A small network was shown many inputs. Here are its activations along a few directions, one row for each input.
Each table varies a few parts of the input and shows all the possible inputs, shuffled.
Descriptions start from the smaller parts, as in this example, which fits no table here: one of 4 places along a line, together with either a single point or (one of 2 separate values, together with one of 5 places around a ring) or one of 11 places around a ring.
Shared parts are said once, and a part with two or three values counts as separate values.

Other details of the inputs shift rows strongly along three fixed directions, in all tables alike. That doesn't count.

Rows:
R1: [ 1.99  1.92 -1.82 -4.57  0.34 -0.57  0.45  0.49 -2.26 -3.47 -2.57]
R2: [-1.53  0.72  0.97  4.30 -2.73  1.12  3.20  1.27 -2.42 -2.14  2.79]
R3: [-1.02 -0.20  0.87  4.13 -2.36  0.78  2.35  1.03 -3.02 -2.05  3.93]
R4: [ 0.60 -1.82 -5.28  2.76 -0.01  0.39 -1.36 -3.85  0.82  6.09 -2.19]
R5: [ 6.03  5.12  0.33 -4.62  1.35 -0.93 -1.49  2.14  1.35 -1.15  1.43]
R6: [ 1.22 -1.15 -7.13  2.07 -1.91 -1.01  0.82  0.68  2.63 -1.12  2.61]
R7: [ 0.23 -0.87  0.58 -0.99  1.21 -2.16 -4.44 -0.53  2.07  1.88 -6.59]
R8: [-0.61 -3.61 -5.17 -0.17  2.99  2.33 -0.62 -2.68  3.82  5.05 -0.38]
R9: [-3.40 -2.84  3.84  2.87  0.22 -0.31  0.47 -2.61  1.82  3.47  1.21]
R10: [-1.61  0.68  0.89  2.98 -1.59  2.69  3.81  0.83 -2.75 -2.23  3.15]
R11: [ 2.02  2.45 -2.22 -1.73 -1.51 -1.66 -1.53  1.45 -2.79 -3.29 -3.29]
R12: [-3.13  0.50  0.33  3.92 -1.65  1.19  2.22  2.71 -0.96 -2.44  3.89]
R13: [ 0.77  1.22 -2.55 -3.13  0.82  0.74 -2.11  3.18 -0.64 -4.30 -1.87]
R14: [-3.10 -0.21  1.42  1.97 -2.56 -0.25  3.66  1.65  1.20 -2.57  4.43]
R15: [ 4.02  2.06 -3.22  0.33  3.54  2.86 -0.73 -2.53  4.23  8.18  1.29]
R16: [-2.69 -2.50  2.90  3.18  1.06  2.92  0.16 -1.90 -1.54  4.24  0.62]
R17: [ 2.56  5.76  7.81 -0.35 -0.48 -1.96 -1.95  5.11 -2.32 -2.05  2.96]
R18: [-3.17 -1.07  7.79 -0.82  3.37  0.91 -4.17  0.59 -3.10  0.58 -2.60]
R19: [ 2.75  1.05 -1.75 -2.16 -2.01 -3.56 -1.72  1.13 -2.24 -3.08 -2.19]
R20: [-0.58 -2.97 -5.56  2.69  1.27  1.15 -2.63 -1.71  3.33  5.19 -1.10]
R21: [-3.99 -1.81  3.22  2.13  2.51  2.62  1.88 -2.30  0.77  3.37  0.25]
R22: [ 1.76  0.65 -6.23  0.59 -3.50 -1.34  3.76 -2.15  1.81 -0.55  0.85]
R23: [-1.14  1.11  7.14 -1.91 -2.43 -2.14  0.87  2.82 -2.63 -5.18 -0.30]
R24: [-3.06 -2.33  3.63  1.07  0.52  0.31  2.03 -3.49 -0.47  4.73  1.14]
R25: [ 1.62  1.02 -1.13 -4.27  0.48 -1.41 -0.07  0.72  0.89 -4.83 -2.04]
R26: [ 0.83 -1.55  1.17 -4.13  1.63 -0.64 -2.29 -1.66  1.89  2.31 -6.08]
R27: [ 0.80 -1.30  0.61 -3.83  2.74  0.77 -2.55 -1.30  0.62  2.34 -6.22]
R28: [-1.87 -0.47  1.03  1.59  0.60  1.72  3.80 -0.06 -1.65 -2.93  5.07]
R29: [-1.03 -1.02  1.82  1.02 -1.65  0.51  4.59 -0.30 -1.23 -2.24  4.82]
R30: [ 0.52 -2.16  0.88 -4.03  3.15 -1.17 -3.72 -2.03  2.11  1.67 -4.55]
R31: [ 2.13  0.42 -7.48  1.08 -1.16  1.39  2.04 -1.82 -1.32 -0.39  1.86]
R32: [ 2.67 -1.19 -5.98  0.79 -3.00 -0.90  2.67 -1.69  2.25 -1.04  2.01]
R33: [ 0.81  0.67 -2.10 -4.67  1.45  0.30 -0.76  2.66  0.19 -4.37 -1.51]
R34: [ 1.92  0.88 -6.76  2.26 -3.55 -1.46  2.95 -1.19  0.74 -0.31  0.32]
R35: [ 5.85  5.94 -0.74 -2.82  1.71  0.95 -3.15  3.05 -0.83 -1.01  0.94]
R36: [ 1.35 -0.48 -1.64 -5.12  0.75 -1.45 -1.42  2.01  0.86 -4.29 -0.18]
R37: [-3.00 -2.24  3.78  2.24 -1.05 -0.84  1.25 -3.18 -0.08  4.78  0.78]
R38: [-0.81 -0.67  1.44  3.87 -3.24 -0.81  3.01  0.96 -1.90 -1.94  3.91]
R39: [ 1.94  2.43 -2.28 -3.05 -0.35 -0.10 -0.93  1.01 -3.13 -3.39 -2.93]
R40: [ 0.72 -0.23 -7.03  2.22 -2.32 -0.66  1.70  0.93  3.24 -1.22  1.42]
R41: [-2.42  0.99  0.68  3.26 -0.44  2.50  3.28  0.72 -1.90 -2.96  3.55]
R42: [-3.91 -1.93  3.94  3.04 -0.16  0.03  1.34 -2.37  2.43  3.39  0.06]
R43: [-3.83 -2.28  8.48 -2.10  1.29 -1.84 -3.83  1.49  0.01  0.99 -1.70]
R44: [ 0.19 -2.42 -5.15  3.39  1.32  0.90 -2.13 -3.26  2.74  4.77 -1.78]
R45: [ 5.92  5.95 -0.66 -1.48  0.59 -0.60 -3.76  3.50 -0.44 -0.95  0.57]
R46: [ 2.92  0.04 -1.58 -4.38  0.83 -0.12 -0.63  0.94 -1.80 -3.95 -1.42]
R47: [ 2.45  5.50  8.34 -2.02 -0.42 -1.84 -1.11  4.13 -1.27 -2.29  3.49]
R48: [ 0.73 -1.79  0.49 -1.14  1.60 -2.50 -5.30 -0.77  1.46  1.98 -5.44]
R49: [-3.15 -0.37  1.27  0.77 -1.05  0.94  4.46  1.37  0.78 -2.62  4.77]
R50: [-2.75 -0.96  8.17 -2.93  2.77 -0.08 -2.04 -0.53 -4.15  1.83 -2.63]
R51: [-0.32 -1.96 -0.52 -2.94  3.53  0.95 -5.82  0.43  0.59  2.22 -4.41]
R52: [-3.95 -1.22  2.86  4.97  0.73  1.47 -0.13 -1.33  0.25  3.53 -0.49]
R53: [ 2.33 -0.04 -6.42  2.61 -3.41 -0.71  2.73 -0.49  1.80 -0.90  0.33]
R54: [-3.59 -1.42  3.72  1.23  0.15  0.62  2.90 -3.25  0.13  4.65  0.00]
Each input here is: one of 6 places around a ring, together with either a single point or (one of 2 separate values, together with one of 4 places along a line).
Question: Changing only the place on the ring of 6 turns R14 into R49. The same change can be made to R32. Which row results?
Answer: R29
Question: Changing only the place on the ring of 6 turns R28 into R44. The same change can be made to R8. Which row results?
Answer: R20
Question: List by row number the other rows that have the place on the ring of 6 in common with R35.
Answer: R10, R13, R16, R18, R31, R39, R41, R51
Question: Start at R33 and move only the place on the line of 4, one step at a time. The first step leads to R21. Which rows follow, in order?
Answer: R27, R1
Question: Change only the place on the ring of 6 in R35. List by row number the other rows that result.
Answer: R5, R15, R17, R45, R47

Rows:
R55: [ 2.87  1.62 -1.62 -3.96 -0.68 -2.00 -2.23  3.01 -1.76 -6.03 -2.02]
R56: [-2.66 -2.16  4.28  0.52  1.22 -0.03 -1.96 -1.11  0.53  4.34 -2.28]
R57: [-2.64 -1.89  4.28 -0.39  2.08  0.82 -1.30 -1.61  0.20  4.38 -2.13]
R58: [-1.66  0.53  4.45 -0.39  0.00  0.33  1.57  1.29 -2.48 -2.94  2.03]
R59: [-0.67  0.57 -3.16  3.88 -3.60  0.32  5.67  0.01 -0.58 -2.63  5.56]
R60: [-0.53  0.48 -3.37  4.41 -3.31  0.50  4.99  0.21 -0.91 -2.70  5.89]
R61: [ 6.47  4.76 -7.62 -0.87 -1.95 -0.32  1.91  1.97  1.13 -3.76  4.15]
R62: [-1.85  0.58  4.11 -0.19 -0.01  0.59  1.31  1.58 -3.04 -2.80  1.96]
R63: [-2.58 -2.08  4.36  0.76  1.42  0.31 -1.68 -1.47  0.46  3.98 -2.73]
R64: [-1.33 -2.00 -3.15  4.18 -1.20  0.73  2.36 -2.97  2.31  4.46  1.77]
R65: [-1.54  0.41  4.47 -0.36  0.08  0.12  1.23  1.44 -2.33 -2.87  2.45]
R66: [ 5.23  4.85 -0.55 -3.69  0.24 -1.20 -2.79  3.62 -1.40 -3.97 -0.19]
R67: [-1.24 -1.92 -3.10  4.43 -1.00  1.08  2.65 -3.33  2.25  4.09  1.34]
R68: [-1.68  0.26  4.44  0.52 -0.86 -0.53  0.90  1.79 -2.14 -2.96  1.86]
R69: [-1.43 -1.87 -3.41  4.62 -1.01  1.33  2.37 -3.04  1.70  4.25  1.26]
R70: [ 1.77 -0.37 -1.65 -4.08  2.25 -0.72 -4.70 -0.19  1.08  0.91 -6.33]
R71: [-1.64  0.47  4.41  0.87 -1.28 -1.07  0.85  1.53 -2.44 -2.86  1.63]
R72: [-2.01  0.40  4.31  0.21 -1.17 -0.44  1.33  1.86 -2.37 -2.74  1.48]
R73: [ 1.89 -0.49 -1.65 -4.07  2.33 -0.94 -5.07 -0.04  1.24  0.98 -5.95]
R74: [ 3.38 -0.59 -8.73 -0.94  0.34  0.12 -0.42 -1.95  3.89  0.88 -1.57]
R75: [ 3.25 -0.47 -8.74 -0.95  0.26  0.33 -0.04 -2.10  3.73  0.81 -1.95]
R76: [ 5.41  4.77 -0.23 -3.87  0.29 -1.48 -2.49  3.36 -0.85 -4.11 -0.12]
R77: [-2.95 -1.69  4.22  0.11  1.81  0.62 -1.50 -1.20  0.63  4.26 -2.43]
R78: [-1.54 -1.86 -3.15  3.44 -0.10  1.72  2.50 -2.67  2.87  4.38  2.25]
R79: [-1.75  0.44  4.36 -0.64 -0.17 -0.01  1.30  1.66 -2.41 -2.56  2.47]
R80: [-2.52 -2.01  4.08  0.11  2.42  1.00 -2.00 -1.39 -0.13  4.32 -1.83]
R81: [ 1.95 -0.73 -1.64 -3.69  1.59 -1.16 -4.80 -0.24  0.83  0.91 -6.58]
Question: What is each input in this table made of?
Answer: one of 3 separate values, together with either a single point or (one of 2 separate values, together with one of 4 places along a line)
Question: Change only the choice among 3 separate values in R64. List by row number the other rows that result.
Answer: R60, R71
Question: Change only the choice among 2 separate values in R67. List by row number the other rows that result.
Answer: R71
Question: List by row number the other rows that have the choice among 3 separate values in common with R55.
Answer: R60, R62, R66, R69, R70, R73, R80, R81
